Each row below holds a small network's activations on one input, seen along a few directions.
Each table varies a few parts of the input and shows all the possible inputs, shuffled.
A made-up example of a description, with smaller parts first: one of 4 places along a line, together with either a single point or one of 11 places along a line or (one of 3 separate values, together with one of 5 places around a ring).
Shared parts are said once, and a part with two or three values counts as separate values.
(in the rows, 128 means zero)

Other details of the inputs shift rows strongly along two fixed directions, in all tables alike. That doesn't count.
To show where, the next rows are all for the same input, with only those details redrawn:
[150 139 153 120 138  95  95 115 106 133 106 162]
[145  97 155 191 144 156 111 130 134 116 154 106]
[141 108 141 189 142 184 140 104 150 120 152 122]
[142 105 140 192 143 185 139 106 153 120 152 116]
[149 139 153 121 139  97  95 117 107 134 109 160]
[148  95 166 182 142 127  88 148 119 115 150 105]
[146 155 133 110 137 125 131  80 124 141  97 184]
[154 133 169 111 137  54  62 140  85 130 102 155]

A family of inputs:
x1: [116 191  87  56 124  75 139 120  95 170  94 171]
x2: [142 109 130 172 125 143 115 121 152 133 166 119]
x3: [121 175  84  59 110 131 196  74 133 136  69 174]
x4: [148 140 142 119 127  89  98 114 111 142 117 161]
x5: [141 121 113 135 135 155 124 101 177 133 145 149]
x6: [ 93 118  99 160 133 197 173 124 151 113 161  92]
x7: [104 165 116  47 123 108 162  87 118 133  93 166]
x8: [113 129 164  94 102  93 100 185 127 145 104 160]
x9: [103  85 152 158 134 105  85 205  94 111 157  44]
x10: [119 110 114 166 127 167 166 139 149 119 181  77]
x11: [133 157  95  80 104  89 156 124 109 148  91 141]
x12: [145  82 145 177 127 120  75 160 148 119 178  97]
x13: [134 119 135 105 115  65  99 174  94  99 109 102]
x14: [119 173 116  50 129  87 130 104 102 112  96 172]
x15: [147 140 140  74 115  18  62 188  64 100  88 124]
x16: [129 153  58 134 110 191 225  86 166 139 129 133]
x17: [101 137 125  84 124  71 108 163  86 153 112 114]
x18: [115 101  91 169 111 196 198 125 164 124 150  76]
x19: [154 133 169 111 137  54  62 140  85 130 102 155]
x20: [102 184  86  54 127 162 205  45 148 127  97 187]
x21: [106 148  90 133 132 170 160 118 132 112 136 122]
x22: [105  94 169 160 102 171 112 192 158 127 145 120]
x23: [105 149  83 121 120 201 227  68 168 146 143 133]
x24: [142 148 127  94 143 132 122  86 147 144  87 187]
x25: [108  62 164 174 126 120 104 198 120 106 188  28]
x26: [104 108 111 164 128 145 141 164 121 141 165  66]
x27: [134 127 129 183 147 235 164  81 176 127 133 133]
x28: [152  80 168 157 146  93  39 180 132 109 150  96]
Q: Describe the family of inputs behind these rows.
A: either one of 2 separate values or one of 8 places around a ring or (one of 3 separate values, together with one of 6 places along a line)
Q: What sort of input is x8?
A: one of 2 separate values
Q: A walk changes only the place on the ring of 8. It starts at x4 and steps to x19. List the rest of the walk in order.
A: x27, x24, x28, x5, x12, x2

A family of inputs:
x29: [114 150 138 102 141 173 149  90 160 151  99 196]
x30: [159 120 166 139 135  54  44 153  95 155 136 143]
x31: [114 129 138  78 116  36  80 181  63 136 119  90]
x32: [ 93 179  66  81 120 156 208  69 135 151  97 156]
x33: [105 179  62  85 119 165 218  75 138 142  97 160]
x34: [120  87 144 184 143 195 121 130 161  67 172  92]
x35: [127 136 115  98 118  70 106 182  81 118 108  97]
x36: [173 119 140 139 140  78  81 128 105 109 123 116]
x37: [163  96 124 210 142 152 119 115 147 127 179 103]
x38: [137 121 182 133 136  90  57 156 120 153 132 149]
x39: [110 108 153 198 134 248 188  96 165 107 145 117]
x40: [120  48 134 203  86 176 127 220 194 110 188  56]
x41: [153 143 122  98 141 117 135  81 127 112  85 161]
x42: [103 176 106  42 123  81 158 116 101 155 111 156]
Q: Describe the family of inputs behind these rows.
A: either a single point or one of 5 places along a line or one of 8 places around a ring
Q: A walk changes only the place on the ring of 8. It starts at x30 and steps to x37. List the rest of the walk in order.
A: x36, x41, x34, x39, x29, x38

A family of inputs:
x43: [138 157 101  41 106  79 153  93 117 104  82 167]
x44: [ 97 123 129 137 105 163 170 147 141 155 148  91]
x45: [116 120 148 118 109 123 122 155 136 116 109 150]
x46: [145 105 113 225 150 201 148 132 148 111 175  77]
x47: [114 137  92 126 100 249 252  82 212 133 120 156]
x48: [103 150 130 118 156 141 146 118  95 129 129 124]
x49: [114 137 129  96 143  84 112 134  74 121 124 101]
x50: [164 121 143 123 137  13  36 187  65 108 124  90]
x51: [158 104 204 139 146  39  27 170  88 125 135 134]
x52: [133  86 180 148 123 111  67 202 106  88 124  99]
x53: [141 177 124  90 135 144 150  45 157 153 105 229]
x54: [147 116 155 136 152 110  86 105 131 140 113 138]
x55: [124 102 136 180 145 197 150 137 158  76 146  97]
x56: [150 101 159 170 129 156  79 124 148 116 169 129]
x57: [155 148 158  74 145  69  88  88 108 158  87 199]
x58: [165 107 125 138 117  29  72 179  80 111 146  71]
x59: [123 153  90 103 128 170 177  75 160  95 102 148]
x60: [ 86  96 134 194 128 200 163 154 147 134 172  73]
x61: [ 84 166 104 105 129 178 180  80 127 157 104 161]
x62: [110 192  65  41 120 122 224  31 115 149  99 172]
x63: [ 93 102 123  98 123  74  53 218 144 132 180  85]
x64: [147 196  99  24  93  28 129 123 100 198  48 216]
x65: [134  91 120 227 131 198 142 141 153 124 167  82]
x66: [130  87 112 220 121 193 146 152 162 137 166  82]
Q: Describe the family of inputs behind these rows.
A: either a single point or one of 5 places along a line or (one of 3 separate values, together with one of 6 places along a line)
Q: Change only the choice among 3 separate values in x43. List by row number the other rows that result.
A: x58, x62
Q: Change only the choice among 3 separate values in x64. List by row number the other rows that result.
A: x44, x47

A family of inputs:
x67: [147 156  55  75  99  80 197  49 158 212 159 155]
x68: [ 82  87 170 145 131 153 147 171 118  96 162  53]
x69: [125 179  90 129 135 190 175  60 161 194 103 206]
x70: [121 208  70  95 106 160 194  81 137 197  82 215]
x71: [160  78 112 238 169 190 127 114 142  91 180  53]
x72: [151 122 181 138 140 107 118 135 103 132 103 117]
x73: [113  97  83 166 107 234 199 121 221 107 142 115]
x74: [116 170 123  36 142  37  93 147  66  96 114 116]
x75: [ 72 206  95   4 126 101 149 106 111 179  84 212]
x76: [109 141  42 153 136 216 223  59 164  98 141  94]
x77: [100 143 112 109 124 118 113 173 107 168 117 125]
x78: [ 94 129 104 150 117 234 244  76 159 129 119  99]
x79: [154  76 192 159 127 116  34 160 153  94 160 131]
x80: [156 159 139  81 171  51  62  82  83 113 104 176]
x81: [146  65 201 189 109  80  74 223  60  98 137  41]
x82: [156 108 133 147  90 116 117 173 141 106 121 139]
x83: [168 166 108  97 125  34  92 143  56 104  89 132]
x84: [127  88 210 157 156 103  79 141 103 112 144 119]
x85: [ 95 110 133  78 106 100 104 171 151  98 127 138]
x86: [170  55 157 234 126 203 111 172 200  98 180  71]
x87: [125 147 178 109 148  66  37 132  92 166 120 182]
Q: Describe the family of inputs behind these rows.
A: either a single point or (one of 4 separate values, together with one of 5 places along a line)
Q: Change only the choice among 4 separate values in x76. List by row number the other rows that result.
A: x73, x77, x78
Q: Change only the choice among 4 separate values in x80. List by row number the other rows that result.
A: x79, x84, x87
